-2.73 +4.46 -1.67 -0.69 -2.95 +3.35 +0.78 -0.86 -1.18 +2.09
+3.21 +1.45 +3.94 +3.60 -2.61 -3.78 -0.18 +3.90 +3.20 -2.69
-2.21 +5.18 -2.82 -1.47 -3.99 +3.30 +0.81 -1.05 -1.79 +2.80
-1.94 +5.07 -2.80 -0.99 -3.43 +3.10 +0.75 -1.07 -1.48 +2.36
-1.68 +6.02 -1.16 +0.40 -4.78 +2.57 +0.76 -0.03 -0.28 +1.69
+3.33 +0.99 +3.46 +3.15 -2.12 -3.85 -0.43 +3.74 +2.74 -2.44
+1.93 +0.47 +3.29 +2.80 -1.71 -2.72 -0.22 +2.66 +2.52 -2.20
+3.07 +1.54 +3.75 +3.27 -2.53 -3.60 -0.16 +3.80 +2.94 -2.42
+2.69 +0.59 +2.80 +2.44 -1.56 -3.33 -0.32 +3.10 +2.17 -2.02
-2.04 -3.26 +0.64 +0.27 +1.33 +1.81 +2.10 -1.41 +0.88 -0.93
+3.11 +1.55 +3.73 +3.31 -2.56 -3.66 -0.18 +3.78 +2.90 -2.45
+1.13 -0.54 -1.49 -1.48 +1.41 -1.05 -1.95 -0.58 -1.21 +0.89
+1.69 -0.53 -1.44 -1.21 +3.11 -1.39 -2.26 -0.56 -1.47 +0.73
The entry just left of +3.94: +1.45
Which number is the first entry in the row that holds the largest entry?
A: -1.68
Which number is the entry just left of the smallest entry?
A: +0.40
Which number is the entry in the bottom-right corner?
A: +0.73
Which number is the top entry of the column that holds the largest entry?
A: +4.46
The smallest entry in the first column is -2.73
Which number is the third entry, reading row by row?
A: -1.67
The entry just right of +1.54 is +3.75
Which number is the second largest entry?
A: +5.18
Which number is the second entry from the end, reading row by row?
A: -1.47
The largest entry in the first column -> +3.33
Which number is the entry just right of +2.74?
A: -2.44
Which number is the entry in the top-right corner?
A: +2.09
The entry directly above the largest entry: +5.07
The entry just right of the smallest entry: +2.57
Which number is the largest entry?
A: +6.02
Which number is the fourth-last entry, reading row by row?
A: -2.26
Which number is the entry just left of +0.64?
A: -3.26
Which number is the entry in the bottom-left corner?
A: +1.69
Which number is the second smallest entry?
A: -3.99
Which number is the entry just right of the largest entry?
A: -1.16
The entry directly above -1.07: -1.05
The third-last entry, reading row by row: -0.56
The entry just left of +5.07 is -1.94
The entry just left of -2.45 is +2.90
The largest entry in the last row -> +3.11
The smallest entry in the last column is -2.69
Which number is the entry just right of -1.56?
A: -3.33
Which number is the last entry in the row that holds the largest entry?
A: +1.69
Which number is the entry directly above the smallest entry?
A: -3.43

[[5, 4, 4, 5, 4, 7, 4, 6, 4, 5, 6, 4, 5, 4, 4, 5],
 [5, 5, 4, 5, 4, 7, 6, 4, 6, 5, 5, 6, 5, 3, 7, 6],
 [4, 8, 6, 1, 2, 7, 6, 5, 5, 5, 4, 5, 2, 2, 8, 4]]
Give the last entry of the smallest entry's row.
Answer: 4
The 5th entry, reading row by row: 4
Give the 1st entry in reading order.
Answer: 5
Give the largest entry in the first row.
Answer: 7
The smallest entry in the first column -> 4
Give the entry in the top-right corner.
Answer: 5
The largest entry in the last column is 6
The second entry from the end, reading row by row -> 8
The top entry of the column that holds the smallest entry: 5
The bottom entry of the column that holds the smallest entry -> 1
Give the 3rd entry from the end, reading row by row.
Answer: 2
